X =
140	158	134	142	134	132	106	119	67	117	116	125
153	130	104	130	144	102	90	138	118	153	129	163
151	127	107	141	145	94	97	131	113	149	121	150
157	127	103	132	148	100	89	137	120	155	125	162
103	122	126	103	132	122	134	126	101	124	123	121
118	127	115	138	135	119	138	119	109	130	109	130
Counting starts at 0.
The entry at row 1, column 1: 130
What is the entry in row 2 and column 1?
A: 127
What is the entry in the bottom-left corner?
A: 118
What is the top-left entry?
A: 140
The entry in row 1 and column 0: 153
What is the entry in row 0 and column 1?
A: 158
The entry in row 1 and column 2 -> 104
What is the top entry of the column that holds the largest entry?
A: 125
The entry directly above 120: 113
The minimum: 67
What is the entry in row 0 and column 2?
A: 134
The entry directly below the smallest entry: 118
What is the entry at row 2, column 2?
A: 107
The entry directly below the largest entry: 150
The bottom-right entry is 130
The entry directly below 120: 101
What is the entry at row 2, column 0?
A: 151

Questions about the table below.
1) Give the third largest entry.
2) Give the third entry on the diagonal from the top-right corner.
3) Give the largest entry in the last row.
4) Give the 1st entry, reading row by row.
5) Give the entry just left of 135.
6) Give the largest entry in the first column.
7) Give the 5th entry in reading order.
8) Give the entry directly above the largest entry.
77	107	101	109	99	107	131	64
143	134	136	133	136	134	127	146
123	126	125	126	125	126	128	121
112	121	120	122	119	121	129	108
182	150	156	148	158	150	124	195
140	133	134	133	135	133	127	143
1) 158
2) 126
3) 143
4) 77
5) 133
6) 182
7) 99
8) 108

Questions about the matrix below.
1) Read off the bottom-left entry.
2) Read off the last entry in the row that holds the largest entry.
3) Read off the largest entry.
4) Read off the third entry on the main diagonal.
5) Read off the entry in the top-right corner.
6) Read off the entry directly below the smallest entry.
7) Read off the first entry in the row that holds the smallest entry.
8) Read off the bottom-right entry.
[[107 149 158 147  85 134  93 152  95 138]
 [116  98 103 120 138 169 145 142 140 140]
 [113  99 122 132 112 112 119  69 133 159]
 [135 114 113 156 132 127  88 153 127  97]
 [100 175 155  99 103 144 121 101 119 172]
 [140 153 154 134  95 112 127  86 103 132]
 [149 121 120 100 143 171 131 131 142 161]
 [116 133 131 116 132 141 116  58 150 170]
 [ 94 142 108 126 143 133 126  73 153 121]
 [125 135 131 117 127 146  79 145 134 157]
 [171 140 134 143 116 114 144 100 108  94]
 [ 89 124  86  80 126 101 173  90 136 129]
 [124 113 134 151 134 154  86  82 150 161]
 [162  97 111 129 137 156 130 152 130 127]
 [ 77 150 130 107 103 104 105  89 126 159]
 [133 110 106 108 115  97 104 159 116 126]]
1) 133
2) 172
3) 175
4) 122
5) 138
6) 73
7) 116
8) 126

grid =
113  132  147  194
141  108  152  104
145  137  106  109
114  129  128  139
118  126  111  158
113  118  140  126
128  131  163  110
142  130  141  169
135  123  143  168
141  127  145   64
Indices start at 0.
Which number is the entry in the bottom-right corner? 64
The entry in row 0 and column 2 -> 147
Which number is the entry in the top-left corner? 113
Which number is the entry directly above 108? 132
The bottom-left entry is 141
Which number is the top-right entry? 194
Which number is the entry at row 2, column 0? 145
The entry just right of 131: 163
The entry just right of 143 is 168
Which number is the entry in row 1 and column 2? 152
The entry just right of 137 is 106
The entry at row 1, column 1: 108

Read these off the table that follows.
1) Give the first entry in reading order.
2) Give the last entry, reading row by row.
3) Give the 3rd entry on the diagonal from the top-right corner.
4) Give the fifth entry in reading order.
5) Give the entry directly above 71.
6) Give the top-right entry.
7) Give the bottom-left entry.
8) Give the second entry on the diagonal from the top-right corner.
77	165	102	135	167	115	189	125	90	139	124	101	142	178	84	145
91	159	96	175	137	94	198	103	118	155	101	71	155	173	85	147
82	156	116	188	144	123	184	111	92	145	108	61	158	186	92	158
77	172	110	137	149	91	202	103	99	157	144	79	154	163	100	146
77	176	133	137	167	91	197	100	118	153	143	81	137	164	105	143
79	174	110	115	169	105	202	122	107	154	131	112	126	159	75	137
83	156	111	171	144	100	181	105	112	139	108	76	159	184	85	156
86	169	102	156	159	107	181	114	109	155	122	96	150	176	89	155
80	155	133	140	169	98	181	100	106	157	128	82	146	157	105	142
80	154	116	197	137	112	187	112	118	148	103	68	159	186	86	148
86	171	107	197	146	109	183	110	95	152	100	61	148	176	80	155
78	176	101	126	159	102	193	121	90	153	143	102	147	169	80	137
83	156	96	115	163	101	182	125	109	149	144	112	130	157	75	155
91	154	106	179	156	123	196	119	100	156	100	83	126	186	79	158
1) 77
2) 158
3) 186
4) 167
5) 101
6) 145
7) 91
8) 85

Questions about the matrix below.
1) The last entry of the largest entry's row?
2) The last entry, reading row by row?
3) The first entry, reading row by row?
4) The entry directly below 124?
5) The largest entry in the last row?
6) The bottom-left entry?
7) The entry just left of 97?
203	185	124	125	189	97
146	168	100	186	113	127
183	165	87	94	197	102
133	150	103	118	145	133
1) 97
2) 133
3) 203
4) 100
5) 150
6) 133
7) 189
